A small network was shown many inputs. Here are its activations along a few directions, one row for each input.
Each table varies a few parts of the input and shows all the possible inputs, shuffled.
Descriptions start from the smaller parts, as in this example, which fits no table here: one of 3 separate values, together with either a single point or one of 9 places along a line or (one of 5 places around a ring, together with one of 6 places along a line).
Shared parts are said once, and a part with two or three values counts as separate values.

Other details of the inputs vary at random and push rows far along two fixed directions, the same in every table; ignore that.

Rows:
x1: [ -6  -5   5 -15  11 -28 -15  19  12 -14 -34 -10]
x2: [  7  24  19 -11  27 -15   2   5  -4  48  19  -6]
x3: [-11   1   8 -18   7 -35 -16  21  16 -14 -28  -3]
x4: [-10   0  10 -17   9 -31 -16  18  14 -14 -33  -8]
x5: [-21  -4 -15  18 -23  30  -1 -32 -12  26  40   5]
x6: [ 14 -12 -10  20 -20  26  16  -1  -2 -46  -8  16]
x7: [-18 -15 -13  12 -32  15  -5  -6   8 -44  -8   9]
x8: [ -7   9  -3  21 -17  39  18 -25  -9  19  50  11]
x9: [-10   7   8  -9  26 -14 -12  -6 -16  50   2 -13]
x10: [  5  -6  -6  16 -23  22  13   0  12 -44   2  10]
x11: [ 11  -1 -11  27 -10  46  20 -30 -25  23  39   9]
x12: [  3   2  -8  18 -15  37  16 -27  -9  28  52   4]
x13: [  8   1 -11  26 -11  44  20 -30 -24  24  42  11]
x14: [  2  -5  -7  13 -26  17  15   4  15 -45   6  17]
x15: [ -3   5   6 -14  23 -16 -15  -7 -14  51   4 -16]
x16: [ 15  16  17   0  33  -3   4  -2 -12  45  10 -10]
x17: [  1  -6 -10  11 -25  18  18   5  15 -43   8  15]
x18: [  7 -10 -10  16 -21  23  15   2  12 -42   2  10]
x19: [ -2   7   6  -9  25 -13 -12 -10 -23  53   1 -11]
x20: [ -8  10  -5  18 -21  36  17 -24  -9  15  51  15]
x21: [  4   3  -9  25 -13  41  16 -28 -10  24  47   4]
x22: [ 30  -3   7 -14  20 -18   3  22   4 -18 -33  -7]
x23: [ -4  -4   6 -13  13 -29 -16  18   7 -15 -38  -5]
x24: [  4   2  -8  29 -12  45  19 -31 -26  24  43  13]
x25: [  5  -7 -13   2 -31  13  13   5  16 -43  12  16]
x26: [ 17  16  18  -2  35   0   5  -3 -21  45   3 -11]
x27: [ 15 -13 -13  10 -20  20  13   0   7 -39   2  10]
x28: [  8  -7  -7  19 -21  23  12   0  11 -41   2  11]
x29: [  1   6  -4  26  -9  44  17 -29 -19  23  42   8]
x30: [ 19  15  12  -3  32  -3   5  -2 -10  46  11 -12]
x31: [-19 -13 -21   3 -42   7  -2   0  13 -49   0  19]
x32: [-12   9  10 -10  24 -17 -14  -5  -9  52   5 -17]
x33: [ 15  18  17  -7  32 -10   3   1  -2  49  13 -14]
x34: [ -1   5   5 -14  23 -15 -13  -9 -23  53   3 -13]
x35: [  6  -5  -6  17 -21  24  13   0  11 -43   1  10]
x36: [ 16  13  14  -4  34  -4   8  -1 -19  46   7  -9]
x37: [ -5 -22 -21  12 -29  17  -1  -6  -4 -44 -16  13]
x38: [  1  -5   2 -15  12 -28 -15  17   7 -13 -37  -7]
x39: [ -1   4  -9  15 -18  36  17 -26  -8  26  57   8]
x40: [-17 -16 -15  12 -31  16  -3  -6   3 -46 -11  13]
x41: [  6  -5 -10  10 -24  17  15   4  16 -41   7  14]
x42: [ 23   1   9 -16  15 -23   0  24  19 -17 -23 -11]
x43: [ 24   0  10 -10  24 -17   6  25   2 -18 -36  -5]
x44: [-15   4   8 -23   2 -35 -16  21  14 -18 -27  -1]
x45: [ 11   9  11 -19  14 -27   4  30  19 -18 -19   0]
x46: [-11 -20 -20   6 -34  11  -6  -4  11 -42  -5   6]
x47: [  3  -5  -5  15 -24  21  14   1  14 -45   2  12]
x48: [ 14  14  14  -3  34  -3   7   0 -11  45   9 -11]
x49: [ -8  -2   8 -14   8 -32 -17  19  15 -14 -32  -6]
x50: [-12  13   8 -24  16 -26 -16  -1  -6  52  14 -11]
x51: [-24 -15 -18   7 -37  10   0   0  12 -45  -1  15]
x52: [-12 -18 -19  11 -32  14  -5  -5  10 -42  -7   9]
x53: [ 21   5  14 -10  22 -19   4  22   3 -20 -35  -3]
x54: [ 12  20  21  -4  33 -11   2   1  -4  50  14 -13]
x55: [-13   2   5 -24   5 -36 -13  23  14 -13 -26  -2]
x56: [ 16   9  10 -20  14 -29   2  29  20 -17 -20  -1]
x57: [ -5  -3   7 -13  11 -29 -18  18  12 -14 -34  -9]
x58: [-13   3   7 -21   4 -37 -17  22  14 -14 -26   0]
x59: [-18  -7 -16  14 -24  28  -4 -32 -13  26  41   1]
x60: [ -8  -1   9 -15   9 -30 -17  16  13 -15 -34 -10]
x61: [-13 -19 -17  15 -30  15  -2  -8  -5 -42 -11  17]
x62: [-20  -5 -15  12 -24  26  -2 -31 -11  28  42   3]
x63: [  5   4  -8  25 -11  43  16 -28 -11  25  47   4]
x64: [-14  10  11 -12  23 -18 -13  -4  -7  51   6 -15]
x65: [-11 -22 -20  13 -28  17   1  -5  -5 -45 -16  14]
x66: [-13   3  10 -20   7 -34 -15  20  15 -16 -30  -5]
x67: [ -6  -3   3 -26   4 -36 -15  21  17 -13 -26  -7]
x68: [ 13  18  19  -2  31  -8   1  -1  -5  48  13 -14]
x69: [  1  -7   6 -11  14 -26 -15  16  -3 -13 -43  -4]
x70: [ -6   8  12  -7  26 -10 -13 -10 -25  49  -3 -11]
x71: [ 13 -10 -11   9 -20  18  11   1  13 -37   4   6]
x72: [ -8   6   8  -8  26 -13 -10  -8 -24  52   1 -10]
x73: [ 18   3  11 -10  18 -21   3  25  17 -19 -26  -9]
x74: [ -7   0   4 -20   6 -33 -14  20  16 -14 -28  -5]
x75: [-11 -11 -19  18 -22  36   1 -36 -29  25  33   6]
x76: [ -7  10   9 -10  23 -17 -16  -7  -8  52   6 -18]
x77: [ -9   9  11  -7  24 -12 -13 -11 -24  49   0  -9]
x78: [ 16   4  12 -12  18 -22   4  27  19 -17 -26  -7]
x79: [ 16 -14 -14  10 -21  20  15  -1   0 -40  -1  12]
x80: [ -6  -3   7 -13   8 -31 -17  17  13 -15 -33  -8]
Each input here is: one of 2 separate values, together with one of 5 places along a line, together with one of 8 places along a line.
Question: Changing only the place on the line of 8 turns x29 into x47. The same change can be made to x9. Which row results?
Answer: x64
Question: Changing only the place on the line of 8 turns x50 into x46. The same change can be made to x2. Which row results?
Answer: x28
Question: Changing only the place on the line of 8 turns x22 into x39. The same change can be made to x6. Which row results?
Answer: x14
Question: Change only the choice among 2 separate values in x39. List by row number the other rows that result.
Answer: x67
Question: Change only the place on the line of 5 in x49. List by row number the other rows that result.
Answer: x4, x5, x62, x64
Question: Change only the place on the line of 5 in x59. List by row number the other rows that result.
Answer: x32, x60, x76, x80

Rows:
x81: [-15   3  11 -13  24 -29 -25   2  -7  29 -26 -18]
x82: [-29 -15 -18  24 -35  28   0 -18 -10 -33   0  20]
x83: [-14   6   8 -25  17 -33 -17   7  -4  32  -8 -10]
x84: [  1  -2  -5   5 -14   1  10  14  15 -44 -13  14]
x85: [ 22   7  12 -14  34 -17   0  11  -4  25 -12 -16]
x86: [-20  -1 -11  -5  -8   5 -12 -23 -18  43  31  -2]
x87: [ 14 -14 -19  20 -29  36  17 -12  -6 -37  12  15]
x88: [ 24   9  12 -16  31 -21  -2  10  -6  26 -12 -11]
x89: [-21 -25 -27  21 -38  27  -8 -21  -8 -30  -1  12]
x90: [-1 10  5  1 12 -2 -1 -7 -1 38 20 -8]
x91: [  2  -4 -11  23 -29  37  19 -10  -1 -39  13  19]
x92: [-13   2   3 -28  13 -34 -26   4   1  34  -7 -17]
x93: [  0 -16 -23  20 -35  29  10 -11   7 -32  17  15]
x94: [-28  10   2 -11   1  -9 -13 -11  -8  39  19  -2]
x95: [  2   7   1   9   5  18  14 -13 -13  34  31  -1]
x96: [ -7  13   5  12   3  12   5 -14  -7  37  36   4]
x97: [ 10  18  22 -13  28 -23  -5  12   2  23  -8  -7]
x98: [  1   9   2   9   1  16   3 -21 -10  37  32  -3]
x99: [  9  15  22 -11  30 -19  -3  13   5  20  -8 -12]
x100: [ 17  -8  -3   5 -10   8  14  11   5 -47 -18  10]
x101: [ 12 -10  -4   5  -9   8  14  12   9 -46 -17   8]
x102: [ 11   4   4   0  16   7   2  -9  -7  35  15 -12]
x103: [ 14   1  12 -14  14 -25   3  35  23 -48 -46  -2]
x104: [  1  15   6   9   5  19  10 -16 -15  32  29   5]
x105: [  0 -12 -17  22 -31  30  20  -8   1 -35  15  20]
x106: [  4  16  20 -13  28 -24  -3  16   9  24  -4 -11]
x107: [-32   2  -6  -4 -13   1 -16 -24  -8  43  33  -7]
x108: [ 10   3  10 -17  12 -30   2  39  27 -45 -43  -1]
x109: [  8   8   3   9   5  19  12 -17 -20  33  27   3]
x110: [ -4  -1   6 -14  28 -26 -20   3 -17  31 -26 -14]
x111: [-19  -5   4 -26  -7 -44 -23  29  26 -41 -40   0]
x112: [  2   3  -5   7   1  17   5 -16  -7  38  33  -6]
x113: [  2  14   9  12   5  19   7 -17 -14  32  32   2]
x114: [  7   4  -5   8   5  15   8 -16 -15  38  31   0]
x115: [-31 -15 -16  25 -37  26  -6 -18  -6 -33   3  19]
x116: [  0  -9  -7   3 -18   1   4  11  24 -42 -10   2]
x117: [ 27  -6   5 -16  11 -27  -4  31  19 -43 -47  -8]
x118: [ 10  11  18 -13  31 -20  -5   9   6  26 -10 -20]
x119: [ 21  -7   2 -19  11 -29   0  35  22 -41 -43  -6]
x120: [  2 -10 -14  22 -34  33  12 -14   5 -37  14  11]
x121: [  6 -15 -20  18 -35  32  10 -14   2 -34  14  15]
x122: [ -5 -12   4 -14  10 -34 -15  26   5 -38 -61  -2]
Question: Changing only one part turns x119 into x106. The same change can be made to x85. Which row results?
Answer: x99
Question: What do these inputs look like to the network?
Answer: one of 6 places around a ring, together with either one of 2 separate values or one of 5 places around a ring
Question: A walk changes only the place on the ring of 5. It starts at x93 and steps to x121. List the rest of the walk in order.
Answer: x117, x102, x112
Question: Change only the place on the ring of 6 in x105. List by row number the other rows that result.
Answer: x84, x90, x93, x96, x114
Question: Change only the place on the ring of 5 in x108. List by row number the other rows that result.
Answer: x84, x91, x103, x104
Question: A walk changes only the place on the ring of 6. It starts at x115 and steps to x82. List the rest of the walk in order.
Answer: x122, x110, x89, x81

Rows:
x123: [  8   5   5  18  18  22  -1 -23 -23  40  11 -10]
x124: [  2  -2   7 -25  24 -37 -26  10  -4  24 -27 -13]
x125: [-24   2  -5   5   1   2 -15 -24 -21  48  13  -8]
x126: [ 18  -3  -9   7  18  17   5 -15 -23  45  21 -11]
x127: [  7  24  25 -23  21 -37  -6  27  48  17   8 -24]
x128: [ -9 -12 -18  17 -35  26  -3 -15  36 -18  34 -10]
x129: [ 11 -22 -16 -20 -14 -14  -9  13   9 -45 -31  -3]
x130: [  8  15  16 -30  22 -42  -7  21   1  20 -10  -5]
x131: [  1  16  16 -29  25 -39 -12  19   3  21 -13   0]
x132: [ -3   9  12  22  18  23  -5 -24 -24  38   8 -11]
x133: [ -7 -22 -25  10 -37  20  -3 -20 -10 -17  14  10]
x134: [ 22 -20  -3   4   4  -5   4  13   9 -47 -42  -4]
x135: [ 17  -3  -4 -16  -7 -12  13  28  19 -45 -24  11]
x136: [ 13  14  15  12  18  15  21 -12 -15  39  29   1]
x137: [ 14  -5 -15  19 -21  32  27  -2  -2 -23  26  19]
x138: [ -8   8   6  32 -18  38  16 -11  -4 -29  13  20]
x139: [  2  15   1 -14   3   5   8 -12 -17  44  40   0]
x140: [ 18 -21 -16 -12  -6 -10  -1  17  12 -42 -37  -2]
x141: [-45  -2  -6  17 -29  21   4 -11  -2 -23  16  24]
x142: [-15  20  16 -22  26 -41 -12  17   3  19 -20  -4]
x143: [-42 -18 -15  22 -34  22  -9 -19  -9 -17   3  10]
x144: [ 15   5  12   4   4  -5  11  25  15 -51 -33  10]
Question: What do these inputs look like to the network?
Answer: one of 2 separate values, together with either a single point or one of 10 places along a line
